These are the activations of a small neural network, seen along a few directions. Each row is one input.
In each table, some parts of the input vary, and every possible input appears once, in random order.
Descriptions start from the smaller parts, as in this example, which fits no table here: values(2) and (point or line(9) or (line(6) and ring(8))).
Shared parts are said once, and a part with two or three values counts as separate values.

Other details of the inputs shift rows strongly along three fixed directions, in all tables alike. That doesn't count.

Table:
row 1: [ 22 -20  10   4   3  -3  14  11   0  16  -4]
row 2: [ 11   4  22   1  25  19   3  -6  -7   7 -18]
row 3: [-12  10 -23  -3 -22 -12  -7   9  22  -4  23]
row 4: [-19  -2  16   3   6   8   3 -12 -52 -18 -13]
row 5: [  5  -5  11   0   4  -1   5  -2 -43  -2  -6]
row 6: [  9  -8 -11  -3 -10 -10   8  18   4  -5  28]
row 7: [ -2   5 -21  -7 -12 -10   3  13  31  -6  16]
row 8: [  5   0  -5  -4 -15 -14   5  23   3   9  19]
row 9: [ 2  2 -6  2 -4  1  5  7 16  2 22]
row 10: [  8  -6   7   0   3  -8  18  15 -26  -4 -11]
row 11: [-36  16   0   5  12  17  -7 -24   0 -22 -21]
row 12: [  1 -10  -2   0 -11  -7   7  -1  16  -4  -2]
row 13: [ -8  -2  -1   1  -5   1   8   6  -1 -10  18]
row 14: [38  8 18 -6 15  3 -4 14 15 36 -9]
row 15: [ -8  -4  -1  -4 -18 -14   9  22 -15  -6  14]
row 16: [ 14  -6  12   1   9   0  18  12 -16   2  -4]
row 17: [-20   9 -17  -6  -9  -3  -8  -2   5 -16  -2]
row 18: [ -2 -17   6   0 -12 -12   6   4 -25   6  -6]
row 19: [-16  -1  -3   4  -5  -4   0  -3 -26 -14   6]
row 20: [ 32   2  14  -4  17   9 -10   1   3  27   3]
row 21: [ -7   9   3   4   6  12 -29 -33  26  10 -15]
row 22: [ 27  -9  12   0   8  -6  20  20 -13   8   2]
row 23: [ 18   5  14  -2  16   8   6   4   6  14 -13]
row 24: [-16   4 -12   1   4   4  -1  -9   4 -20  -1]
row 25: [ 22 -24  12   0  -8 -11  15   7 -11   5   9]
row 26: [ 11  -8   1  -8  -6 -16  11  23 -20   0  -2]
row 27: [ -5  -9   1   4  -7  -3  -9 -17  -2  -2   3]
row 28: [ 9  9 -7 -2 -8 -8 -8 14 22 14 16]
row 29: [ -7   3  10  -4   0   0   4   7 -16  -4 -11]
row 30: [  6 -20   6   3  -3  -9  17   9 -15   4 -13]
row 31: [  1  22   5  -1  21  22 -32 -25  22  15 -17]
row 32: [-10   6 -22  -1 -15  -8   4  12  27 -12  15]
row 33: [ 22   6  14   1  23  15   1  -5   2  14 -14]
row 34: [ 12  17   0   5  18  21 -20 -15  40  18   6]
row 35: [-13  -4  -9  -2  -5  -7   9   7 -12 -23  -3]
row 36: [-16  -5 -16   4 -19  -9  -4   2  24   1   3]
row 37: [ 11   5  22   5  30  24  -7 -23 -27   6 -26]
row 38: [-29  11 -16  -3  -6  -1 -15 -14  -5 -19  -2]
row 39: [ 10  -6  10  -1   1  -5  10  10 -29   7   7]
row 40: [-18   4 -11  -2   3   4   1 -12   0 -22  -2]
row 41: [ -2  -5 -10   8  -4   4  -8  -9  32  10  12]
row 42: [ 12 -10   4   3   0  -1   3  -6  19   4  -1]
row 43: [-38   1 -11   2  -4   1  -5 -21 -44 -35  -7]
row 44: [-13  23   4   3  19  24 -26 -29  11   2 -30]
row 45: [  6 -12  -2   4  -8  -3  -4   0  12  18  12]
row 46: [ 18  -7   5  -3 -10  -7  -3   4  24  18  -2]
row 47: [ -6   5 -20  -3  -7  -1  -4  -2  23  -9  25]
row 48: [-29  12 -10   1  -8  -1  -3  -4  -1 -16  -6]
Each input here is: ring(6) and (values(2) or line(6)).
- The inputs of row 32 and row 44 match in every part but the ring(6) part. If row 23 is changed in the same way as row 32 into row 44, which row does it become? => row 48
- Which other rows agree with row 2 in the ring(6) part? List them by row number. => row 1, row 16, row 22, row 24, row 33, row 40, row 42
- Change only the values(2) part in row 27. List by row number the other rows that result. => row 45
- Start at row 13 and move only the line(6) part, one step at a time. The first step leads to row 9. Which rows follow, in order? => row 34, row 37, row 6, row 47
